A small network was shown many inputs. Here are its activations along a few directions, one row for each input.
Each table varies a few parts of the input and shows all the possible inputs, shuffled.
Descriptions start from the smaller parts, as in this example, which fits no table here: ring(5) and (point or ring(9) or (values(3) and line(6))).
Shared parts are said once, and a part with two or three values counts as separate values.
In the rows, zero is written as 100.

Other details of the inputs vary at random and push rows far along two fixed directions, the same in every table; ignore that.

Table:
row 1: 81 100 97 108 99 100 92 84 123 95 109
row 2: 79 83 84 54 91 98 154 119 96 57 57
row 3: 98 88 106 102 117 111 112 90 115 108 107
row 4: 91 91 101 102 118 100 119 86 135 93 111
row 5: 102 119 98 80 81 90 92 114 78 103 73
row 6: 102 97 95 90 118 120 122 99 132 88 96
row 7: 104 93 117 118 90 103 74 96 66 127 111
row 8: 125 98 114 134 104 85 82 117 70 120 120
row 9: 98 94 106 89 89 105 105 119 67 94 90
row 10: 107 91 110 105 105 116 92 89 102 111 110
row 11: 106 88 102 106 107 107 98 86 103 115 96
row 12: 109 122 84 75 126 108 98 72 147 95 107
row 13: 123 120 104 101 94 110 78 105 86 123 113
row 14: 133 113 104 107 96 99 85 109 75 128 109
row 15: 95 127 96 88 115 107 97 99 123 115 95
row 16: 112 84 103 100 116 113 110 83 125 105 97
row 17: 106 99 96 97 108 116 97 102 101 108 91
row 18: 103 111 97 129 93 94 68 106 89 111 110
row 19: 75 82 106 73 41 71 115 118 43 57 73
row 20: 111 93 110 127 91 83 84 94 88 110 114
row 21: 90 92 93 87 108 122 104 80 127 101 95
row 22: 121 87 114 112 96 110 84 90 91 111 107
row 23: 90 97 109 117 99 95 87 89 108 103 119
row 24: 111 89 105 105 93 111 84 86 94 112 96
row 25: 79 85 85 60 90 93 154 117 99 56 62
row 26: 100 107 90 122 109 95 87 102 111 106 104
row 27: 114 92 104 109 122 107 110 103 112 107 105
row 28: 78 89 84 67 85 82 146 123 93 54 66
row 29: 113 95 106 119 103 97 86 113 64 126 101
row 30: 102 94 113 129 90 82 81 97 79 113 118
row 31: 86 106 93 114 114 92 105 111 109 101 111
row 32: 95 88 98 66 62 94 119 127 50 66 60
row 33: 102 113 80 44 71 88 106 92 91 59 61
row 34: 111 95 118 125 106 93 95 119 62 123 120
row 35: 92 88 89 87 89 93 115 89 121 72 83
row 36: 100 88 118 113 95 103 93 95 85 107 117
row 37: 106 106 120 135 99 86 79 123 60 121 131
row 38: 99 95 92 107 103 98 97 80 132 94 99
row 39: 90 101 98 111 94 100 83 84 116 96 110
row 40: 111 90 120 117 85 104 81 95 74 110 118
row 41: 75 95 97 74 58 90 109 131 32 81 67
row 42: 89 100 106 105 124 113 115 107 114 106 115
row 43: 106 98 116 127 85 91 68 92 85 110 122
row 44: 104 103 95 104 123 109 108 101 131 96 110
row 45: 89 113 105 128 106 92 82 113 90 115 126
row 46: 94 104 88 112 123 95 112 102 134 96 107
row 47: 88 99 91 94 129 117 119 101 123 110 98
row 48: 114 121 102 100 99 110 87 104 94 122 116
row 49: 105 86 95 97 112 114 105 79 125 106 91
row 50: 97 119 87 84 131 102 116 98 142 112 87
row 51: 84 100 98 87 130 121 126 104 128 99 101
row 52: 73 126 81 65 130 114 128 96 161 97 84
row 53: 93 108 88 104 121 110 107 97 145 91 106
row 54: 103 82 104 88 77 104 107 94 91 80 86
row 55: 99 85 104 91 74 91 105 96 94 75 91
row 56: 98 85 110 106 107 103 113 92 104 102 108
row 57: 106 121 105 69 36 75 66 107 23 79 81
row 58: 125 126 102 90 85 96 62 83 87 102 105
row 59: 131 112 94 94 105 110 94 100 105 117 100
row 60: 117 94 115 130 83 92 66 90 82 112 118
row 61: 84 122 86 80 130 104 122 98 147 109 90
row 62: 111 91 125 122 93 102 77 100 63 125 119
row 63: 123 119 105 108 104 90 79 107 86 132 92
row 64: 115 89 114 125 97 84 91 95 91 109 119
row 65: 109 101 115 132 105 83 87 122 64 121 125
row 66: 114 117 84 76 118 127 112 89 149 101 96
row 67: 115 84 115 119 98 96 97 95 84 111 110
row 68: 93 94 102 99 113 108 109 82 142 89 115
row 69: 117 88 109 117 105 94 96 88 111 105 111
row 70: 100 125 100 74 73 88 78 96 68 86 99
row 71: 99 75 103 76 48 81 116 110 47 66 62
row 72: 101 97 97 119 99 91 90 85 114 103 107
row 73: 96 121 89 65 91 93 99 90 98 80 93
row 74: 62 99 78 74 62 76 121 128 64 57 60
row 75: 94 95 99 95 133 114 126 106 122 106 103
row 76: 97 99 104 102 119 117 111 104 115 102 112
row 77: 107 104 97 123 115 95 93 105 112 109 111
row 78: 94 90 101 101 108 109 104 88 106 111 98
row 79: 90 104 97 100 124 109 116 102 136 91 114
row 80: 94 102 95 95 116 122 102 100 111 111 98
row 81: 107 91 96 91 128 115 124 100 128 99 93
row 82: 84 98 93 106 102 96 103 85 126 92 103
row 83: 72 96 78 80 64 73 118 124 68 59 60
row 84: 99 112 108 130 96 92 74 112 84 112 123
row 85: 120 116 102 102 96 99 90 112 78 123 111
row 86: 120 86 116 121 102 100 89 95 79 123 111
row 87: 115 95 102 113 111 105 91 106 86 121 98
row 88: 86 95 86 87 82 99 103 85 122 72 84
row 89: 66 111 75 81 100 104 118 101 139 69 82
row 90: 71 115 86 107 116 104 102 100 135 96 109
Each input here is: ring(6) and (values(3) or (values(2) and line(6))).
- Changing only the ring(6) part turns row 66 into row 14. The same change can be made to row 32. Which row results? => row 2
- Changing only the ring(6) part turns row 73 into row 70. The same change can be made to row 31. Which row results? => row 45
- Changing only the ring(6) part turns row 90 into row 18. The same change can be made to row 7. Which row results? => row 24
- A walk changes only the ring(6) part. It starts at row 27 and steps to row 25. List the rest of the walk in order. => row 34, row 42, row 76, row 6
- A walk changes only the line(6) part. It starts at row 78 and steps to row 3. List the rest of the walk in order. => row 56, row 4, row 30, row 82
- Which other rows does row 60 become when the values(2) part takes its other values? List them by row number. => row 53

Table:
row 91: 102 128 83 83 115 107 96 93 134 101 97
row 92: 93 97 103 101 103 99 110 110 91 99 103
row 93: 94 98 99 93 100 105 109 107 96 100 92
row 94: 102 87 107 89 61 80 105 120 41 83 80
row 95: 104 98 100 115 126 109 100 84 140 106 118
row 96: 72 91 91 73 74 92 124 108 89 63 77
row 97: 103 98 112 109 81 95 82 108 57 110 105
row 98: 110 119 100 114 112 100 74 89 115 124 114
row 99: 82 88 89 71 82 95 128 99 106 60 75
row 100: 99 99 108 119 106 99 90 99 99 109 120
row 101: 100 90 103 83 70 92 107 115 59 87 75
row 102: 103 96 101 107 105 96 107 107 96 103 99
row 103: 104 97 100 113 123 110 100 83 141 106 118
row 104: 112 103 111 123 116 106 85 104 95 130 121
row 105: 116 115 107 112 84 88 66 99 73 119 105
row 106: 113 97 111 121 88 94 77 102 76 114 110
row 107: 80 96 90 70 103 110 132 105 114 79 82
row 108: 102 98 111 114 80 92 82 108 66 108 106
row 109: 100 99 95 95 119 112 114 96 127 104 98
row 110: 121 98 112 126 117 103 85 99 96 128 122
row 111: 77 95 88 70 104 106 135 107 115 76 82
row 112: 91 99 89 88 120 111 123 100 132 95 90
row 113: 121 96 116 115 95 102 82 102 71 122 110
row 114: 73 91 89 75 75 89 123 110 92 64 75
row 115: 96 112 102 90 67 86 81 106 62 97 93
row 116: 94 98 94 103 116 103 110 93 131 93 103
row 117: 85 92 95 91 68 82 108 113 71 76 79
row 118: 100 97 111 119 83 84 84 112 64 105 109
row 119: 88 96 95 90 83 95 106 105 92 85 84
row 120: 103 95 98 93 120 112 115 92 126 100 102
row 121: 95 98 96 93 100 103 110 106 98 99 88
row 122: 81 93 88 78 89 92 130 115 94 74 72
row 123: 80 91 85 67 78 97 123 101 97 66 66
row 124: 105 102 95 109 146 126 104 68 171 115 122
row 125: 96 95 107 103 81 85 100 123 57 98 94
row 126: 90 98 100 105 99 94 102 105 99 93 102
row 127: 94 102 100 113 130 111 103 89 140 106 121
row 128: 115 95 114 123 94 90 86 109 71 114 112
row 129: 108 98 101 111 133 111 108 91 136 111 115
row 130: 111 102 111 127 119 102 86 105 93 129 123
row 131: 98 92 101 96 91 95 104 98 97 85 96
row 132: 116 93 116 119 92 92 87 107 71 112 113
row 133: 112 95 112 123 94 90 82 102 80 109 113
row 134: 105 93 102 89 94 103 108 102 90 97 91
row 135: 111 100 112 130 99 89 84 114 71 119 114
row 136: 84 96 85 87 117 109 126 87 152 80 94
row 137: 80 90 87 73 88 92 135 112 102 65 70
row 138: 115 98 109 117 110 108 82 83 107 118 119
row 139: 84 99 89 85 115 114 116 88 138 90 96
row 140: 108 120 103 113 110 101 72 90 110 124 118
row 141: 91 97 96 105 97 93 104 103 102 92 97
row 142: 76 97 88 72 102 112 125 91 126 75 86
row 143: 97 94 92 82 112 112 123 96 125 90 88
row 144: 101 95 98 95 110 112 107 82 131 95 103
row 145: 94 119 79 56 76 93 109 106 95 71 65
row 146: 120 112 110 108 82 92 67 92 73 117 108
row 147: 101 102 96 109 129 115 100 86 137 112 110
row 148: 96 102 102 112 132 112 109 95 135 110 121
row 149: 99 90 102 85 65 88 99 108 57 83 77
row 150: 133 126 108 111 89 92 57 101 68 125 114
row 151: 117 98 110 123 110 106 80 87 109 120 121
row 152: 104 101 102 116 112 106 87 92 110 117 112
row 153: 99 98 93 98 123 108 116 98 127 102 100
row 154: 111 127 100 95 77 88 70 112 61 107 98
row 155: 109 102 111 132 121 101 88 104 103 126 128
row 156: 108 102 108 121 116 108 82 94 104 124 119
row 157: 103 98 108 122 87 84 84 111 69 106 105
row 158: 113 96 109 121 110 103 88 87 112 112 121
row 159: 106 102 110 112 108 108 91 103 91 119 114
row 160: 106 123 82 71 119 117 107 80 151 92 96
row 161: 103 114 91 86 110 107 97 81 134 100 98
row 162: 70 93 86 61 82 103 132 102 108 60 72
row 163: 100 99 95 95 119 114 113 95 127 104 97
row 164: 106 95 109 119 80 83 85 110 65 103 104
row 165: 107 129 95 90 101 103 81 98 101 107 109
row 166: 106 91 107 94 79 97 94 99 70 95 91
row 167: 96 96 93 91 104 106 109 93 116 94 90
row 168: 94 94 99 92 72 82 106 124 52 89 78
- Changing only one part turns row 113 into row 163. The same change can be made to row 94. Which row results? => row 102
- Changing only one part turns row 110 into row 168. The same change can be made to row 150. Which row results? => row 91
- What is each input in this table made of? => line(6) and (values(2) or ring(11))
- Which other rows does row 118 become when the ring(11) part takes its other values? List them by row number. => row 93, row 104, row 108, row 114, row 125, row 126, row 130, row 139, row 155, row 156
- A walk changes only the line(6) part. It starts at row 138 and steps to row 124. List the rest of the walk in order. => row 123, row 152, row 139, row 142
- Which other rows does row 98 become when the values(2) part takes its other values? List them by row number. => row 91
- Which other rows does row 116 become when the line(6) part takes its other values? List them by row number. => row 126, row 127, row 131, row 133, row 157

Table:
row 169: 88 98 94 66 50 91 96 98 57 71 69
row 170: 140 93 135 170 102 81 55 115 41 154 143
row 171: 84 94 96 96 66 76 103 109 75 74 90
row 172: 81 96 89 101 112 97 118 97 130 84 102
row 173: 110 104 107 105 122 102 109 99 116 106 111
row 174: 82 126 77 87 137 105 113 99 155 106 92
row 175: 106 111 102 118 130 105 86 87 130 114 131
row 176: 100 101 111 90 42 75 79 115 27 88 91
row 177: 106 94 96 78 70 86 101 109 57 82 69
row 178: 70 91 97 91 106 105 126 113 105 80 94
row 179: 81 90 83 43 82 113 136 84 125 60 59
row 180: 98 100 117 138 109 103 75 98 95 122 135
row 181: 90 114 75 83 129 118 127 104 156 84 91
row 182: 72 89 87 82 80 82 128 118 85 61 77
row 183: 91 114 86 78 105 105 104 79 140 78 95
row 184: 132 103 113 120 115 110 72 89 94 136 119
row 185: 115 109 115 137 131 120 65 77 120 143 149
row 186: 96 88 93 99 108 105 112 81 143 87 97
row 187: 74 100 86 62 90 102 125 98 113 66 81
row 188: 90 130 84 72 134 122 112 94 148 119 95
row 189: 121 110 120 137 108 91 62 108 66 131 135
row 190: 135 86 139 178 107 83 60 120 43 157 147
row 191: 98 129 94 109 134 111 90 102 130 137 112
row 192: 86 76 93 98 106 98 133 111 104 85 84
row 193: 87 99 93 92 63 78 96 98 80 72 84
row 194: 136 102 126 143 111 93 66 108 63 142 132
row 195: 95 82 94 93 90 97 118 96 113 80 82
row 196: 107 91 114 111 76 96 85 102 70 104 100
row 197: 93 92 77 77 135 119 140 73 191 75 85
row 198: 87 77 109 94 73 88 121 129 46 85 79
row 199: 102 101 102 132 113 103 76 78 132 111 123
row 200: 104 103 105 83 35 76 73 103 34 83 78
row 201: 94 97 81 72 150 130 141 79 180 94 95
row 202: 80 91 99 96 46 71 94 110 54 70 80
row 203: 107 97 98 70 59 89 96 97 73 81 74
row 204: 139 101 123 142 111 93 63 107 59 144 128
row 205: 100 103 106 114 133 120 96 92 119 122 127
row 206: 93 88 92 79 125 125 131 92 132 96 90
row 207: 109 99 91 75 110 114 114 82 142 90 89
row 208: 77 94 79 68 59 81 115 93 96 50 62
row 209: 87 82 96 96 127 119 132 101 128 96 95
row 210: 75 85 101 103 73 78 111 121 72 76 90
row 211: 92 132 82 62 80 81 99 119 73 90 64
row 212: 95 101 102 116 110 113 82 83 124 108 116
row 213: 89 76 95 92 70 85 115 114 64 76 67
row 214: 110 94 100 97 123 125 105 82 124 115 103
row 215: 74 94 94 70 76 99 117 107 79 72 80
row 216: 138 136 115 160 129 91 39 104 83 176 146
row 217: 90 99 104 80 50 90 87 103 44 84 82
row 218: 133 90 123 158 111 88 68 110 59 146 133
row 219: 99 124 78 60 104 112 115 105 125 81 80
row 220: 116 96 120 125 124 117 93 95 101 137 129
row 221: 110 91 120 95 51 74 93 131 10 97 87
row 222: 84 83 110 109 51 64 100 139 18 78 85
row 223: 118 94 119 141 116 91 92 108 92 126 129
row 224: 90 85 93 92 123 123 124 90 136 95 91
row 225: 92 84 98 86 93 109 118 98 108 85 82
row 226: 76 97 87 109 142 115 123 76 192 91 119
row 227: 134 124 115 153 132 113 56 110 96 159 146
row 228: 126 95 109 139 118 99 76 91 95 131 121
row 229: 58 87 88 72 90 102 138 113 107 56 74
row 230: 94 115 74 72 100 102 123 110 121 76 77
row 231: 95 113 85 57 76 105 120 122 76 76 66
row 232: 92 91 92 68 101 104 132 107 101 83 80
row 233: 89 104 93 82 118 110 117 96 129 89 103
row 234: 120 109 99 96 111 106 90 76 134 102 107
row 235: 83 86 95 106 145 117 148 95 174 93 110
row 236: 92 106 96 75 63 90 91 94 79 78 83
row 237: 109 104 121 144 93 98 52 96 70 132 133
row 238: 117 96 105 100 113 119 98 83 123 115 106
row 239: 80 85 103 92 104 105 136 113 103 86 90
row 240: 136 133 104 126 117 104 63 108 94 137 127
row 241: 119 95 111 87 34 67 79 119 12 84 70
row 242: 95 136 84 71 121 109 101 98 129 112 90
row 243: 110 94 109 112 141 126 109 89 133 129 123
row 244: 104 116 97 109 141 114 93 72 168 110 134
row 245: 105 105 103 85 36 71 72 105 34 78 77
row 246: 120 101 100 124 128 107 88 72 149 120 123
- Changing only one part turns row 244 into row 226. The same change can be made to row 175. Which row results? => row 210
- What is each input in this table made of? => ring(6) and (values(2) or ring(11))
- Which other rows does row 191 become when the ring(6) part takes its other values? List them by row number. => row 174, row 188, row 211, row 216, row 242
- Which other rows does row 230 become when the values(2) part takes its other values? List them by row number. => row 216
- Which other rows does row 227 become when the values(2) part takes its other values? List them by row number. => row 191
- Which other rows agree with row 217 in the ring(6) part? List them by row number. => row 169, row 179, row 185, row 188, row 205, row 206, row 214, row 215, row 220, row 231, row 238, row 243
